Each row below holds a small network's activations on one input, seen along a few directions.
In each table, some parts of the input vary, and every possible input appears once, in random order.
Descriptions start from the smaller parts, as in this example, which fits no table here: ring(8) and (point or ring(11) or (values(3) and line(4))).
Shared parts are said once, and a part with two or three values counts as separate values.

Other details of the inputs shift rows strongly along three fixed directions, in all tables alike. That doesn't count.

Table:
row 1: -327	167	39	93	-482	207	302	569	-687	7	176	475
row 2: -42	-181	277	-50	-200	-105	-372	-521	-40	-259	-36	-178
row 3: -149	-8	34	330	75	-97	-304	-436	-296	-160	-399	-354
row 4: 95	7	99	-206	44	152	114	49	-18	79	323	156
row 5: -17	17	153	-392	-162	-76	101	238	111	80	349	359
row 6: 377	-116	-39	-359	129	37	26	147	808	31	16	-122
row 7: 28	36	17	38	-64	11	94	313	75	99	167	123
row 8: 299	-17	-118	59	290	87	158	-31	200	276	-117	-142
row 9: -224	268	-474	530	364	70	459	-91	-664	226	-208	144
row 10: -435	-102	501	-81	-593	-161	-483	135	-33	-218	21	-89
row 11: 342	15	-152	71	288	107	78	-17	261	141	-87	-34
row 12: 160	37	75	-250	-18	-46	136	120	-34	76	272	230
row 13: 282	-75	124	-459	-158	-3	60	60	533	45	402	64
row 14: 91	168	-337	397	324	88	277	-17	-324	124	-100	83
row 15: 243	-1	156	-485	-79	-79	78	234	341	88	379	194
row 16: -354	-69	236	132	-244	-135	-456	-150	-62	-264	-174	-72
row 17: -202	96	90	-204	-457	70	89	580	-63	36	271	311
row 18: 126	59	-362	374	527	-31	250	-203	-42	183	-198	-126
row 19: -221	-93	-110	293	219	-153	-311	-604	-188	-165	-546	-412
row 20: -1	84	-183	125	19	39	131	190	-151	5	33	132
row 21: 21	39	89	-226	-345	116	46	483	62	64	205	192
row 22: -168	163	-189	126	241	72	353	-68	-475	87	242	197
row 23: -90	20	192	-167	-511	180	79	619	-96	-71	271	425
row 24: 237	-12	-62	-148	36	40	198	-118	110	78	249	79
row 25: -232	200	-138	163	104	93	361	45	-663	54	313	278
row 26: -138	-123	44	92	63	-140	-303	-441	26	-246	-443	-450
row 27: 444	-100	-162	-261	298	7	-12	17	794	102	-42	-182
row 28: 512	-121	170	-550	111	-27	-20	18	628	139	220	33
row 29: -168	-131	-84	289	211	-160	-377	-552	-68	-237	-474	-330
row 30: 256	-15	-88	-225	68	37	42	146	415	115	1	-125
row 31: -181	228	-220	292	2	67	307	300	-409	89	115	333
row 32: -89	-123	86	177	-14	-62	-402	-416	-172	-198	-422	-348
row 33: 189	-6	-125	-164	120	-18	225	-176	220	90	221	44
row 34: -256	-61	312	81	-333	-142	-509	-69	-36	-319	-96	-137
row 35: -82	-171	292	117	-142	-135	-481	-198	87	-209	-177	-268
row 36: -337	-127	426	-114	-602	-99	-478	151	-35	-432	-5	-26
row 37: -393	200	98	201	-480	110	261	615	-717	115	293	458
row 38: -6	40	149	-171	-264	34	84	465	167	158	245	116
row 39: -307	-150	262	-102	-298	-102	-388	-149	74	-268	-256	-216
row 40: 231	10	-195	25	170	113	218	119	100	41	-47	27
row 41: -379	198	-237	440	57	39	378	135	-694	208	-42	246
row 42: 63	13	-299	120	301	56	240	-52	62	55	-175	17
row 43: 136	18	-353	112	432	-18	329	-482	-28	146	-15	-15
row 44: 77	46	-64	-82	-83	130	213	260	-20	63	20	67
row 45: 109	4	21	80	-24	101	103	262	18	144	103	165
row 46: 288	-51	-66	-138	48	71	-16	171	359	40	37	-4
row 47: 161	72	-383	196	425	47	323	-186	-94	104	-284	-209
row 48: 372	-65	-16	-287	376	82	72	-203	412	118	189	-159
row 49: 5	226	-460	590	466	123	396	-234	-678	214	-311	2
row 50: -33	-127	-65	389	221	-86	-378	-586	-247	-246	-514	-356
row 51: -266	-99	376	-166	-264	-291	-425	-270	-147	-300	21	-47
row 52: 398	-17	-115	-239	309	11	43	-28	744	210	-77	-264
row 53: -363	-151	344	82	-311	-167	-481	-83	20	-223	-113	-91
row 54: -413	-19	482	-92	-664	-108	-498	187	-122	-285	45	-33
row 55: 333	-105	-48	-396	452	46	69	-247	678	171	162	-159
Each input here is: line(5) and (values(3) or (values(2) and line(4))).
Changing only the line(5) part turns row 52 into row 49. The same change can be made to row 31. Which row results? -> row 11
Changing only the line(5) part turns row 44 into row 26. The same change can be made to row 48. Which row results? -> row 22
Change only the values(3) part in row 51. List by row number the other rows that result. -> row 22, row 33
Change only the values(2) part in row 40. List by row number the other rows that result. -> row 44

Table:
row 56: 133	-202	85	-428	214	-70	-59	-263	658	68	70	-275
row 57: 452	118	-288	342	434	284	430	-189	-629	324	-226	-180
row 58: -59	-63	-259	198	498	-172	13	-884	-27	22	-314	-519
row 59: 393	70	-318	-198	156	83	338	458	424	105	92	208
row 60: 93	-148	404	-226	-96	-148	-351	136	514	92	-1	-169
row 61: -264	72	-106	133	54	-223	83	-370	-426	1	-55	-19
row 62: 343	143	-202	-314	167	39	498	386	217	190	494	433
row 63: 58	-49	277	-173	-155	5	-183	116	539	199	126	-231
row 64: -66	-26	243	206	-109	-161	-368	10	-173	-150	-20	-52
row 65: 38	-102	424	-226	-163	-129	-523	118	413	7	21	-133
row 66: -395	166	-53	79	-314	4	56	408	-467	-104	-44	351
row 67: -301	-66	-34	124	-8	-17	-78	-145	-26	-152	-353	-237
row 68: 202	-141	130	-338	128	-60	-194	-274	567	-168	145	-226
row 69: 94	-13	267	-144	-231	84	-145	437	313	39	362	75
row 70: -232	-22	306	329	-467	-58	-353	203	-526	-196	158	355
row 71: 64	19	-415	246	507	-77	256	-244	-21	89	-500	-196
row 72: 386	48	-18	-131	207	-38	149	161	570	427	82	-101
row 73: -399	222	-154	132	39	83	323	19	-641	56	225	318
row 74: 291	-169	249	-65	-111	104	-309	94	518	1	200	-18
row 75: -108	115	27	-53	-595	318	293	480	-827	-96	23	287
row 76: -11	-170	177	-259	-301	-11	-368	128	502	-331	-39	-190
row 77: 235	109	260	-580	-518	325	422	554	-232	109	546	434
row 78: 275	-64	-127	-285	87	-83	21	13	713	113	-210	-231
row 79: -543	-63	441	-140	-424	-261	-553	-217	-362	-378	26	43
row 80: -34	143	-205	312	347	131	401	143	-210	390	32	38
row 81: 313	-1	-337	264	553	-70	179	-572	-123	-38	-117	55
row 82: -580	-122	483	-118	-454	-302	-450	-204	-333	-345	2	10
row 83: -203	122	-169	297	-38	130	298	-53	-647	-98	287	466
row 84: 143	162	-326	-249	84	276	480	582	349	278	186	271
row 85: -363	-53	-30	224	-106	-120	-249	-426	-81	-225	-465	-433
row 86: -411	-61	300	293	-91	-95	-560	-293	-307	-164	-220	-305
row 87: 169	118	-506	301	125	142	447	285	-324	54	-7	472
row 88: 286	-92	-527	448	583	88	55	-595	86	-119	-505	-302
Changing only one part turns row 59 into row 64. The same change can be made to row 78. Which row results? -> row 72
What do these inputs look like to the network? -> values(3) and (point or (values(2) and line(5)))
List by row number the other rows that have the values(3) part in common with row 62. -> row 56, row 58, row 61, row 68, row 73, row 77, row 79, row 81, row 82, row 83
Change only the line(5) part in row 69. List by row number the other rows that result. -> row 63, row 74, row 80, row 86
Change only the values(3) part in row 70. List by row number the other rows that result. -> row 81, row 87

Table:
row 89: -318	160	-351	394	-116	88	295	356	-511	-28	-217	237
row 90: 289	-225	279	-280	-64	-48	-429	-191	577	-110	20	-188
row 91: 250	49	-59	-92	58	178	264	243	49	177	257	276
row 92: -477	-39	396	204	-540	-102	-368	-60	-732	-419	31	97
row 93: -344	139	205	84	-553	140	57	911	-146	194	214	334
row 94: -283	86	-167	-60	77	-54	294	-69	23	132	271	123
row 95: 121	43	0	-120	-121	105	181	172	-173	53	196	131
row 96: 212	40	-192	-450	381	-148	368	-40	681	359	185	43
row 97: 137	6	-105	222	183	-56	-39	-250	-158	-31	-60	-34
row 98: -71	-49	13	-341	300	-221	-140	-212	578	7	91	-153
row 99: 6	-69	12	317	190	-96	-213	-501	-282	-186	-244	-216
row 100: 33	-286	603	-492	-502	-67	-704	-174	406	-329	0	-314
row 101: -83	-42	129	155	-36	-61	-223	-378	-365	-227	-184	-194
row 102: 156	2	-150	164	310	45	75	-390	-263	18	-207	-159
row 103: -25	91	72	-130	-335	134	86	765	334	159	116	188
row 104: 376	39	-247	20	373	164	393	7	22	202	87	81
row 105: 21	54	-438	405	396	-1	102	-187	-39	27	-558	-252
What do these inputs look like to the network? -> values(3) or line(4) or (values(2) and line(5))
